Each row has a name. Each question is about the rows just above it.

[117 127 127 198 122 139 182 141  62  85 123 158 128  67 151 174 169 175
 123 114  86 159 102 132 166 128 154  99 159 111 149 172 177] -> K_217
[117 127 127 198 122 139 182 141  62  85 123 170 128  67 151 174 169 175
 123 114  86 159 102 132 166 175 154  99 129 111 149 172 177] -> K_884
[118 178 102  88 121 180 108 137 206 171 143 110 148 134 122 166 146 103
 107 116 176 138 129 115 118 130 111 124 128 143  93 119  99] -> K_825
[118 178 102  88 121 180 108 137 206 171 143 110 148 134 122 166 146 103
 105 116 176 138 129 115 118 130 111 124 128 133  93 119  99] -> K_868
[125 135 127  80 137 127  78 120 167 168 136  97 130 173 113 105 121 100
 116 125 149 104 153 121 111 104 107 139 129 131 110 116  94] -> K_8
Which entry of K_868 is missing from [122  99 115 128 137 148 138 124 118 130 105  88 171 206 178 119 129 166
 103 111 134 102  93 110 176 133 118 121 116 180 108 143]?
[146]
K_884 without one entry, shuffled: [127 159 151 102 128 175 170 198 175 166 172 123 117 177 127 122 129 111
 182 174 114 141 154 123  99  86  62  67  85 149 132 139]. Gone:
[169]
K_868 without one entry, shuffled: [137 118 129 171 115 119 110 130 108 148 116 111 122 176 180 105 143 121
 138 146 128 178  99 103 102  88  93 124 133 206 166 118]. Gone:
[134]
Which entry of K_217 is missing from [139 182 159 123  85 174 175 128  99  86 154 114 128 141 111 172 151 117
  62 177 127 127 169  67 102 149 159 123 166 198 122 132]?
[158]
Which entry of K_217 is missing from [ 67 174 127 102 117 122 128 172 111 177 128 149 159 141 169 114  86  85
 198  99 182 132 123 151 123 166 127 175  62 159 158 154]?
[139]
Shuffled K_8 with one entry gone: [ 78 125 135 121 139 127 121 100 113  97 105 153  94 125 131 111 168 120
 129 173 127  80 130 116 104 107 167 116 137 136 104 149], missing
[110]
Shuffled K_825 with one entry gone: [118 146 166 118 103 134 128 206 107 180 171 130 108 124 121 111  99  88
 148 176 129 110 138 115 122  93 137 143 102 116 143 119], missing
[178]

[135 134 115 105  73 127 124 117 194  84 127 141 146 125 176 139 111 136
 107 127 155 118 152 148]  K_850
[107 106 158 117 149 136 118  85 114  87 136 104 177 111 128  94 164 141
 124  93 182 125 207 160]  K_277
[162 185  78  80 169 168 119 124 108 137  88 142 113 131 149 150 137  82
 143 177 130 129 100 139]  K_792
[146 103  95 132 147 111 134 177  47 167 216 114 141 134 130 137 129 178
 135 100  96 154 130 158]  K_785
Shuffled K_850 with one entry gone: [134 194  84  73 148 115 135 111 127 125 136 152 139 141 124 107 127 117
 105 155 127 176 146], missing
[118]
Shuffled K_785 with one entry gone: [137 167 216 154 134  47 135 129 103 132 130 158 178 100 147  95 134 111
 146 114  96 141 130], missing
[177]
Which entry of K_277 is missing from [141 158 117 114 106 107 207 128 177 182 164 104  93  85  94 136 149 125
  87 124 111 160 136]?
[118]
Which entry of K_850 is missing from [125  73 152 146 148  84 105 194 117 115 127 176 127 111 139 107 127 134
 135 124 141 136 155]?
[118]

[ 48 154  94 116 117 116] : K_345
[119 169 114 171 213 103] : K_90
[ 51 189 110 107 137 108] : K_472
[103 196  76 197 184 141] : K_862
[ 75 167 145 163 188  93] : K_950
[104 221 123 149 163 134] : K_125
[ 76 115  91 134 207  97] : K_498
[ 46 160 163 140 145 100] : K_969
Shuffled K_862 with one entry gone: [ 76 141 184 103 197], missing
[196]
Which entry of K_862 is missing from [ 76 196 184 103 141]?
[197]
K_472 without one entry, shuffled: [ 51 110 108 189 137]. Gone:
[107]
Shuffled K_969 with one entry gone: [140 145 163 100  46], missing
[160]

[ 73 205 128 116 177 188  47  84 156] = K_838
[ 73 205 128 116 177 188 106  53 138] = K_494
[ 64 118 148 153 160  51 161 214 140] = K_27
[161 110  66 205 106 127  73 117 152] = K_806
[ 59 120 168 146 229  54 175 211 127] = K_547
[121 141 192  94 119  68 155  75 193] = K_265
[199  50 131 165 119 129 130  65 142] = K_905
[132 101 190 115 150 109 134 139 160] = K_503
[ 55 128 205 133 222  62 183 182  74] = K_526
[151 207  68 142 154 181  63 102 115] = K_875
[ 97 222 151 152 156 171  72  76 175] = K_630
K_905 without one entry, shuffled: [119 199  65 142 130 129 165  50]. Gone:
[131]
K_27 without one entry, shuffled: [214 160  64 140 153  51 118 148]. Gone:
[161]

[ 93 105  96 113  96  93  94  99 105  98  77  93] : K_590
[ 62  94 187  97 205 137 147 159 198  72  80  83] : K_706
[ 93 105  96 113  96  93 117  99 105  98 106  91] : K_178
[ 77  60 104 161  94 100 176 128  92 105  77  75] : K_819
[ 77  60 104 161  84 100 176 128  92 105  77  75] : K_529
[ 84  59 100 161  90 103 177 131  86 109  76  75] : K_577
[105 118  84 110  85  97 113 101 102  97  70  89] : K_5
[ 80  73  88 141  80  93 156 111  87 101  67  74] : K_929
[105 118  84 110  85  97 113  98  97 104  82  99] : K_105
Shuffled K_105 with one entry gone: [ 99 113  84 104  85  97  98 118  97 110  82], missing
[105]
K_178 without one entry, shuffled: [106 105  93 117  93  99 113  98  96 105  96]. Gone:
[91]

